A small network was shown many inputs. Here are its activations along a few directions, one row for each input.
Each table varies a few parts of the input and shows all the possible inputs, shuffled.
A made-up example of a description, with smaller parts first: line(6) and (point or ring(9) or (values(3) and ring(8))).
Shared parts are said once, and a part with two or three values counts as separate values.

Other details of the inputs vary at random and push rows far along two fixed directions, the same in every table; ignore that.

Rows:
r1: [ 27  -2  29  14  15  -8 -47  -2 -28  16 -42]
r2: [-28   3 -34 -13  -9  14  53   3  29 -16  33]
r3: [  8 -24  10   0  -2  -9  34 -11 -12  -1 -19]
r4: [-26  35 -35   3   1  18 -19  22  32  -6  33]
r5: [-24  42 -37  -4   3  21 -27  27  33   0  15]
r6: [-23  -2 -42  -5 -14  16  52   4  20  -9  24]
r7: [-20  38 -31   8   4  14 -31  23  31  -1  24]
r8: [-14 -13 -25  12 -11   1  48  -7  14 -12  31]
r9: [-17  39 -39  14   2  23 -34  21  26   2  29]
r10: [ 25   2  33   7  13   3 -48   3 -30  13 -30]
r11: [  7 -29   7 -13 -28 -18  40 -36 -16  21   3]
r12: [ 23   1  33  21  17 -17 -48  -1 -16  14 -32]
r13: [  3  15   0  -3   7  15 -25   9  -1   7 -14]
r14: [-18  43 -40   9  -3  33 -34  27  30  -2  41]
r15: [  7  19  16  10  18  -8 -49   9   2   6 -16]
r16: [  8  17  18  -1  16   2 -53  11   0  -2  -6]
r17: [  2 -28  15   6  -1 -10  46 -21 -15 -10   8]
r18: [ 16   9  36 -23   0 -27 -55 -12 -14  36 -35]
r19: [ 21 -42  52 -16  11 -26  27 -20 -32 -11 -32]
r20: [  7  21  22   4  20  -2 -53   9  -3   4 -13]
r21: [-26  -2 -37  -7 -10   5  54   3  30 -13  27]
r22: [  8  15  11  12  16   1 -53   8 -10   7  -8]
r23: [-26   0 -38  -3 -12   3  55   4  36 -11  25]
r24: [  7  14   8  -2   6   1 -37  11   5 -14   2]
r25: [-27   2 -33  -5 -12  12  49   7  27 -21  51]
r26: [  4 -33   9   5  -6  -6  46 -16 -22  -4  -4]
r27: [  2  13   7  12  10 -10 -29   9  10   5  -8]
r28: [  8  21  -1   4  10   8 -44  16  -1  14 -24]
r29: [  8 -37  20   1  -2 -10  40 -19 -19 -15   7]
r30: [  8 -29  11   0  -7   3  30 -12 -21  -8  -1]
r31: [ 17   6  39 -12   2 -30 -56 -17 -14  32 -22]
r32: [-22   0 -42   4 -18  27  50  -1  18 -10  38]
r33: [-20  42 -38  -2   3  19 -27  28  35   2  15]
r34: [  6 -31   7   6  -5  -9  48 -18 -21  -3  -6]
r35: [-16  35 -43   6  -4  25 -26  24  34   8   7]
r36: [-16 -13 -36  12 -19  10  53  -4  16  -5  22]
r37: [  8  12  -2  -7   0  15 -32  12  -1  -6 -12]
r38: [ 17 -37  49   1  15 -37  26 -23 -31  -5 -26]
r39: [ -3 -29  16 -11   2 -17  47 -11 -10 -10  -8]
r40: [  4 -28   8 -24 -26 -20  43 -31 -11  21  -4]
r41: [-17  39 -37  -6 -22  11 -38   1  28  26  36]
r42: [ 22   7  36 -10  14  -9 -50   7 -15  -6 -35]
r43: [ 23 -40  44  -9   5 -18  30 -16 -38  -2 -32]
r44: [ -1  20   4  -9   9   7 -28  17   6  -1  -5]
r45: [  3 -35  14  -7  -3 -10  47 -15 -21  -5 -15]
r46: [ 17  16  12   7   8   4 -56   9  -7  -6  -5]
r47: [ 13 -36  10  -1 -13  -4  44 -17 -21 -18  -1]
r48: [-14 -12 -34   8 -16  11  53  -4   9  -6  25]
r49: [ 20 -37  37  11   9 -29  27 -23 -33  -1 -20]
r50: [ 10  15   9  -6   9  15 -47  14  -7   6 -21]
Each input here is: ring(5) and (point or line(9)).
- The inputs of r21 and r3 match in every part but the ring(5) part. If r44 is changed in the same way as r21 into r3, which row does it become? => r43
- The inputs of r10 and r25 match in every part but the ring(5) part. If r30 is changed in the same way as r10 into r25, which row does it become? => r16
- A walk changes only the line(9) part. It starts at r46 and steps to r29. List the rest of the walk in order. => r14, r17, r22, r9, r49, r8, r12
- Which other rows does r13 become when the ring(5) part takes its other values? List them by row number. => r2, r17, r20, r32

Rows:
r51: [ -9  40 -42  17  12  54 -36  45  19 -24  17]
r52: [ 18  -6  35   2  31   3 -25  19 -24 -23 -44]
r53: [ 22   1  33 -27   0  -9 -41  -9 -21  19 -41]
r54: [-21  46 -32  17  18  29 -47  38  33 -29  38]
r55: [ -9  29  -9   4  -1 -10 -43  -1  12  25  10]
r56: [ 27  -6  41  26  32   4 -43   7 -32 -19 -24]
r57: [-10 -15 -22   7 -23  -3  48 -23   5  11  30]
r58: [ -2 -30  12  14   1 -27  44 -18  -5  -8   6]
r59: [-11 -15  -7 -17 -26 -16  40 -24   8  -3  38]
r60: [  0 -33  20  -4   7 -31  56 -14  -3  -9 -12]
r61: [-24  52 -38 -28 -14  18 -44  21  46  11  33]
r62: [ 21   0  27   4  21  -9 -36   9 -16  12 -53]
r63: [-19  -5 -14  -4  11   9  43  21  24 -42  27]
r64: [-20   5 -49 -17 -37  30  39  -3  16   1  40]
r65: [ -5 -20 -24  13 -12  12  54  -2   0  -7   5]
r66: [ 23  -5  28  28  15  -9 -34  -5 -23  10 -25]
r67: [ 25  -2  37  -2  -6  -9 -52 -16 -30  21 -16]
r68: [  4 -32   7 -18 -11 -20  56 -24 -10  12 -19]
r69: [ -4 -29  20 -20  -6 -35  51 -26  -4  12  -8]
r70: [ -1  25 -24   4 -11  20 -30   7   5  28  -4]
- What do these inputs look like to the network? => line(4) and ring(5)
- The inputs of r70 and r64 match in every part but the line(4) part. If r57 is changed in the same way as r70 into r64, which row does it become? => r67
- Which other rows does r54 become when the line(4) part takes its other values? List them by row number. => r55, r58, r59
- A walk changes only the ring(5) part. It starts at r54 and steps to r56. List the rest of the walk in order. => r51, r52, r63
